These are the activations of a small neural network, seen along a few directions. Each row is one input.
Each table varies a few parts of the input and shows all the possible inputs, shuffled.
A made-up example of a description, with smaller parts first: one of 8 places around a ring, together with either a single point or one of 9 places around a ring or (one of 2 separate values, together with one of 6 places along a line).
Shared parts are said once, and a part with two or three values counts as separate values.

Other details of the inputs vary at random and push rows far along two fixed directions, the same in every table; ignore that.

Table:
x1: [ 23 -23  -4  23   6  14  -8 -20 -29  -8 -19 -11   8   8  16]
x2: [  7 -15 -47  -9 -20   2  19 -39  -8   0   1  26  59  13  60]
x3: [ 25  21 -14 -39  -4  53   3  -4 -35  18  -1  31  65 -49  74]
x4: [-27  50  10 -20   0 -33 -10  25  16 -26  24  46 -34 -18 -36]
x5: [ 27   6  37   3   3 -15 -17  31 -26 -19 -41 -74  15  28  -9]
x6: [ -4 -19  44  -9   4 -14  13  35  12  -2 -10   1  -2  49 -29]
x7: [ 16 -36  22  15   9  -2   7  19  20   7 -21 -77 -19  30 -24]
x8: [  5 -10  25   1   9 -14  20  35   7  -1   2 -44 -49  23 -33]
x9: [-10  -7  44  11  25  -2  -5  28   6 -18   6  25 -60   9 -57]
x10: [  4  -6 -30  -8 -23 -14  11 -36  -9  11 -16  -7  41  27  36]
x11: [  2  16  26   0  14 -21   0  16 -28 -17  -7  -9 -70  12 -34]
x12: [  0  18  33   4  13 -25  -8  10 -29  -3 -21 -44 -75  21 -44]
x13: [-45  40   4 -13   5  -4   1  21  22   6  55  81 -54 -45 -37]
x14: [-14   7 -42  13 -15  21 -20 -48  12  39   8   9  32 -45  29]
x15: [ 26 -21 -34  14 -14  -5   0 -40  -1  23 -35 -98  16  13  30]
x16: [-28   7  51   5  16   8 -12  44  25  19  15   9 -40 -12 -60]
x17: [ 43 -38  10   8 -14  -2   9  -9 -41  12 -60 -96  64  68  42]
x18: [  1 -21 -82   6 -11  19  22 -57  22   1  30  28  33 -30  59]
x19: [-10  -9 -24  17  -3  36 -10 -22   8  23  21  32  40 -37  24]
x20: [-15   8  17  -4   7  -2 -15  25  32 -30  18  55  13 -14 -25]
x21: [-28  33 -44 -18  -6  -2   0 -14  25 -36  52 118  18 -50  17]
Description of these inputs: either a single point or (one of 4 places along a line, together with one of 5 separate values).
- Change only the choice among 5 separate values in x12. List by row number the other rows that result. => x4, x10, x14, x15

Table:
x22: [-17  -1 -26  11  -2   4  -1 -21  24   7  20  37 -15 -23  -6]
x23: [-30  22  10 -21   0 -11  13  27  30  -3  37  58 -22 -11 -27]
x24: [ 21  22  20 -19  -2   3 -16  10 -40  15 -38 -64  15  -1  21]
x25: [ -6  16 -30   9  -3  36 -24 -31  -5   5  17  57  46 -58  32]
x26: [ 12  -8  26   9  -3 -24  -8   9 -16   1 -38 -65  -4  43 -16]
x27: [-17  17  46  -6  17 -22  -2  42  17  -1   2 -26 -75   8 -67]
x28: [ -9  -2 -23  -6  -8  12  11  -3  22   9  26  38  27 -21  19]
x29: [ 36 -35   5  15   1  24  -6 -11 -21   9 -37 -61  47  19  32]
x30: [ -5 -12 -11  -6   3  21   5  -9  14  -7  17  57  23 -11  14]
x31: [-15   4 -31  -8  -8   6  16 -16   8   9  27  39  12 -16  21]
x32: [ 12  -7 -36  -1  -9   9  -2 -31   3 -12  -5  12  46  -9  40]
x33: [ 18 -11  31   2   4  -4   1  15 -21   5 -30 -42 -11  32 -13]
x34: [ -7  26  41 -13  12 -25   7  55   1 -23  10   4 -60   7 -50]
x35: [-17   0 -12   2   1  -7   5 -11   6 -10  22  42  -7  -1  -2]
x36: [ -2  14  59 -12  19 -18  13  53 -19  -7  -2 -13 -77  30 -54]
x37: [ 18 -27 -10  13  -8   2 -12 -25  -5   0 -31 -43  54  23  29]
x38: [ 20 -17  18  21   5   2 -13   7  -6  17 -30 -92 -13  10 -13]
x39: [ -3 -14 -41  21  -3  15   0 -40   6  12  12  10   0 -24  22]
x40: [-22  29   5 -19   3 -21  11  19  14 -25  34  74 -45 -11 -32]
x41: [-17  -6  -8   6   0   1  -3  -1  18 -14  19  40  13  -7  -2]
x42: [ 17 -13 -17   4 -18   2   0 -23 -10  22 -27 -51  44  16  32]
x43: [ 12   2 -16  -2  -1  -5   6 -15 -19 -10  -7 -13  -1   4  19]
- What do these inputs look like to the network? => either one of 2 separate values or (one of 4 places along a line, together with one of 5 separate values)
- Change only the choice among 5 separate values in x29. List by row number the other rows that result. => x28, x34, x38, x41
- Change only the place on the line of 4 in x28. List by row number the other rows that result. => x23, x31, x42
